These are the activations of a small neural network, seen along a few directions. Each row is one input.
Each table varies a few parts of the input and shows all the possible inputs, shuffled.
A made-up example of a description, with smaller parts first: values(2) and (point or ring(11) or (line(4) and ring(8))).
Shared parts are said once, and a part with two or three values counts as separate values.

Other details of the inputs vary at random and push rows far along three fixed directions, the same in every table; ignore that.

A family of inputs:
r1: [-19 -15 -10 -40  -3 -19  -2   6  -9 -12  17 -10]
r2: [ 41  -1 -15   0  22  17  -9  -6  27  -6  35  14]
r3: [ 55 -20 -25   1  25  14 -20 -24  16 -33  10  13]
r4: [ 52 -10 -30   2  16   9  -2  -3  28 -13  29   0]
r5: [  0  23  41  78 -17  48  33 -54 -30  37 -77   2]
r6: [ 16  23  29  76  15  10  22  -3  12   0  14 -21]
r7: [-14 -18 -11 -37  -3 -28 -10   8  -7  -3  19  -8]
r8: [-49  25  47  36  -5 -29  12  31 -13  29  10 -41]
r9: [10 33 23 71 18  6 33 -1  9  7 24  1]
r10: [-18   6  -1 -32   6 -15 -26  25  -5  10  19   0]
r11: [-52  21  48  31 -13 -23  19  25  -9  29  16 -43]
r12: [-19 -17   2 -37  -9 -19 -20  17  -6 -17 -10   5]
r13: [ 55 -17 -33   2  22   7  -8 -20  12 -32  12  16]
r14: [ 46 -25 -11  -4   9   9  -5 -18  32 -19   5  19]
r15: [ 46   6 -23   2  25   6  -6   0  20  -4  27  19]
r16: [-62  44  38  29 -16 -41  29  14  -1  14   8 -23]
r17: [-30  -1  -4 -33   1  -2 -13  19  -1   0  27  -2]
r18: [-18  -7 -16 -34  -6 -10  -4  23  -1  -7  22 -17]
r19: [ 8 32 32 71 22 12 22 -4 12  6 24 -3]
r20: [-33 -12  10 -32 -56  27  -7 -25 -39  37 -92  20]
r21: [ 55 -22 -23   2  29   6 -21 -22  21 -17  11  11]
r22: [-20 -10 -12 -38   2 -16  -7  10 -17 -21   6  -8]
r23: [ 13   8  38  66  16  -1  31 -24  16   9  18 -17]
r24: [-20  -6 -12 -32   1  -1 -21  23  -7 -17   9 -17]
r25: [-24 -12   5 -41  -6 -11 -10  15  -5 -22 -11   0]
r26: [-12 -15 -14 -34   3 -33 -18  14 -11  -2  10  -5]
r27: [ 38   9 -29   4 -29  55 -20 -65  -1  23 -86  43]
r28: [  8  19  31  65  11  16  34  -8  19   4  20 -26]
r29: [ 45  -6 -35   3  21  22   0  -3  20 -32  18   3]
r30: [-20 -18  -3 -40  -1 -12 -14   2  -6 -13  15 -12]
r31: [ 20  25  22  71  14  -3  31   2  13  16  12 -19]
r32: [-23  -8  -2 -40  -8 -17   2  19  -8 -21  -9   2]
r33: [ 34   1 -31   4  27  23   1  -3  19 -24  25  20]
r34: [-51  15  50  33  -9 -47  32  28  -7  19   1 -20]
r35: [-41   7  -5 -21 -32  36 -20  -9 -44  36 -63  19]
r36: [-22 -15   0 -42 -14 -19   5  14  -2 -13   2   1]
r37: [-29   2 -11 -33   0  -8  -2  22  -4   2  28   0]
r38: [ 54  -7 -36   7  18  13  -9  -1  18 -26  19   6]
r39: [-25  -7  -3 -24 -54  14  -9 -15 -48  33 -96  29]
r40: [-21   4  -7 -33  -2 -17  -7  25  -3  11  30   0]
r41: [  40  -16  -11   13  -28   48  -13  -51  -12   36 -100   45]
r42: [-18 -18  -2 -38 -15 -28  -2  16   1  -4   4   3]
Each input here is: values(2) and (point or (line(4) and ring(5))).
The inputs of r17 and r37 match in every part but the values(2) part. If r41 is changed in the same way as r17 into r37, which row does it become?
Answer: r34
The inputs of r42 and r14 match in every part but the values(2) part. If r38 is changed in the same way as r42 into r14, which row does it become?
Answer: r6
Change only the values(2) part in r20. List by row number the other rows that result.
Answer: r36
A walk changes only the ring(5) part. It starts at r6 and steps to r24. List the rest of the walk in order.
Answer: r28, r11, r8
A walk changes only the ring(5) part. It starts at r33 and steps to r37. List the rest of the walk in order.
Answer: r40, r15, r9

A family of inputs:
r43: [ 50   4  -8  22  13   5  33   5  23 -43   9  23]
r44: [ 39   6  10  16  16  13  23  -2  35 -39   9  39]
r45: [ 22 -31 -21 -43   5  15 -26  23  44  -6 -34  13]
r46: [-19  19  53  86 -18   4  15 -32 -26  65 -64  20]
r47: [ -8  29  13  19  14 -56  34  22   9  -9  25 -10]
r48: [ 36  -5 -41 -13  -6  10 -51   6 -10   2 -23   6]
r49: [-11   3  33  28  10 -34  33  26   3 -45  20 -18]
r50: [ 43  -3   9  31  22  14 -33 -14  28  -9  18 -12]
r51: [ 23  12 -52 -29   8  39 -20   4 -25   2 -16  26]
r52: [ -1 -24 -23 -33   3  30 -30 -26   2 -41 -17   6]
r53: [ 33 -31 -25 -37   3 -21 -21 -25  -7 -23 -23  -6]
r54: [-24  -1  51   9  25 -57   9  -2  19 -21  32 -33]
r55: [-45 -14  18 -57 -13 -43  -5   1   1  13  12 -15]
r56: [-49  13   4 -35   9   9 -32  21 -33   5  -1   2]
r57: [-21  -7  -6 -32 -28 -12 -26  24 -20  31   7 -35]
r58: [ 20 -42   3 -40  -4  13 -22 -18   6 -43 -25  15]
r59: [ 42  -1 -19  17  27  43  15 -15   3   0  29 -14]
r60: [-29  19  -5  20  -1   1  41  13   8 -16  35 -21]
r61: [-21   4  23  17   1 -31  16  11  14  33  40   5]
r62: [ 12   3 -35 -44   3  52 -22 -12  -8  17   0  29]
r63: [ 28 -41 -23 -41 -21  16   5 -13  -2 -22 -16   6]
r64: [-23 -16  43  27  21 -46  -6   9   7   4  34 -21]
r65: [-22  32  33  11  16 -50  23  15  21  -3  27   6]
r66: [-31  20   5  35  16 -14  24  17  -1 -42  25 -25]
r67: [-45  21  25  27  19  -8  13  11  11 -37  27 -12]
r68: [ 42   4  -8  31  20  -5  -2 -10  25  10  15  42]
r69: [-26  43  19  19  23  13   8  19  -7   8  27   6]
r70: [ 17 -39  -5 -49 -15  22  -6 -18  13 -20 -12  20]
r71: [-45   3   8 -56 -17 -41   1  10   3  19  10   5]
r72: [ 11 -13 -26 -45   6  52 -27 -19  -9  13   1  12]
r73: [-30  -1 -10 -47 -21 -44  13  16 -11  16   4 -10]
r74: [-37  11   8 -23 -13 -19 -52  29 -12  14  -4  -6]
r75: [ 16  -6  -8  14  16  36  15 -30  34 -28  28   0]
r76: [ 12 -16 -18 -36  19  43 -42 -17 -16  -8 -11   7]
r77: [-14  41  21  27  -1 -14 -11  27  13  18  25  -2]
r78: [ 17  11 -18  17  12  40  21 -22  35 -22  24  19]
r79: [ -6  -3  19  25  18 -30  29  57  38  -8  15 -44]
r80: [  0   7 -42 -34  -3  33 -19  -8   6 -27 -17  42]
r81: [-21  36  63  72 -15  -3  33 -45 -17  45 -74  11]
r82: [ 28  21 -35  32  18  24  25  -5  19 -40  13  15]
r83: [ 55  -5  -6  38  19   6 -22  -4  13 -11  15 -26]
r84: [ 50 -31  -6  38  27 -17  -5 -13   9 -10  17  -9]
r85: [-49 -11 -18 -37 -24   1   6   8 -21 -10   5 -28]
r86: [-26 -15 -15 -29 -25 -34  -1  23 -21  38   7  -1]
r87: [-27 -29  18 -32 -20 -26  -1  15 -25 -33 -16 -24]
r88: [ 34 -15 -48 -18  -6  -9 -22   3 -11  14 -18  37]
r89: [-30 -17   0 -49 -19 -46   6   6 -14  10   6 -29]
r90: [-30  15  29  15 -60  41 -17 -30 -37  88 -76  -2]
r91: [ 36 -10  19  20  24   7  12  -9  33 -53   9  22]
r92: [ 54   4   3  96 -10  32  16 -53 -22  49 -79  31]
r93: [-30  13  15  23 -32  53  -2 -29 -79  57 -94 -12]
r94: [-33  11 -21 -40 -11  16  -2  23 -36  25   6 -10]
r95: [ 50 -29 -15  26  13  -4  13 -16  16  12  27  -4]
r96: [ 37  -7   9   8   7  21  31 -12  40 -25  20  28]
r97: [-35  15   0 -38 -30  -8 -31  24  -4  37  12  -3]
r98: [-48 -12 -10 -27 -12  -9  -9   8 -29 -31  -8 -32]
r99: [ -7  33  43  80 -19  -9  43 -37 -30  39 -75  -4]
r100: [-15  26  10  31  31   1  10  24 -20  -8  27 -23]
r101: [ 38 -26   2  20  17   2   2 -26  30  16  29  12]
r102: [ -9   3  22  14  -7 -18  51  22  12 -18  31 -13]
r103: [ 38  10 -48 -18 -15  14 -39  10  -6  13 -21  19]
r104: [-20   9 -16 -30 -32 -11 -20  31 -17  36   5 -17]
What is each input in this table made of?
Answer: values(2) and (point or (ring(5) and ring(6)))
The inputs of r47 and r65 match in every part but the values(2) part. If r53 is changed in the same way as r47 into r65, which row does it become?
Answer: r54
The inputs of r85 and r75 match in every part but the values(2) part. If r87 is changed in the same way as r85 into r75, which row does it become?
Answer: r58
A walk changes only the ring(6) part. It starts at r49 and steps to r66. List the rest of the walk in order.
Answer: r100, r48, r92, r99
Change only the values(2) part in r98. List by row number the other rows that result.
Answer: r52
Change only the ring(6) part in r63. List by row number the other rows that result.
Answer: r57, r59, r85, r89, r95
Change only the ring(5) part in r62. List by row number the other rows that result.
Answer: r56, r69, r72, r76
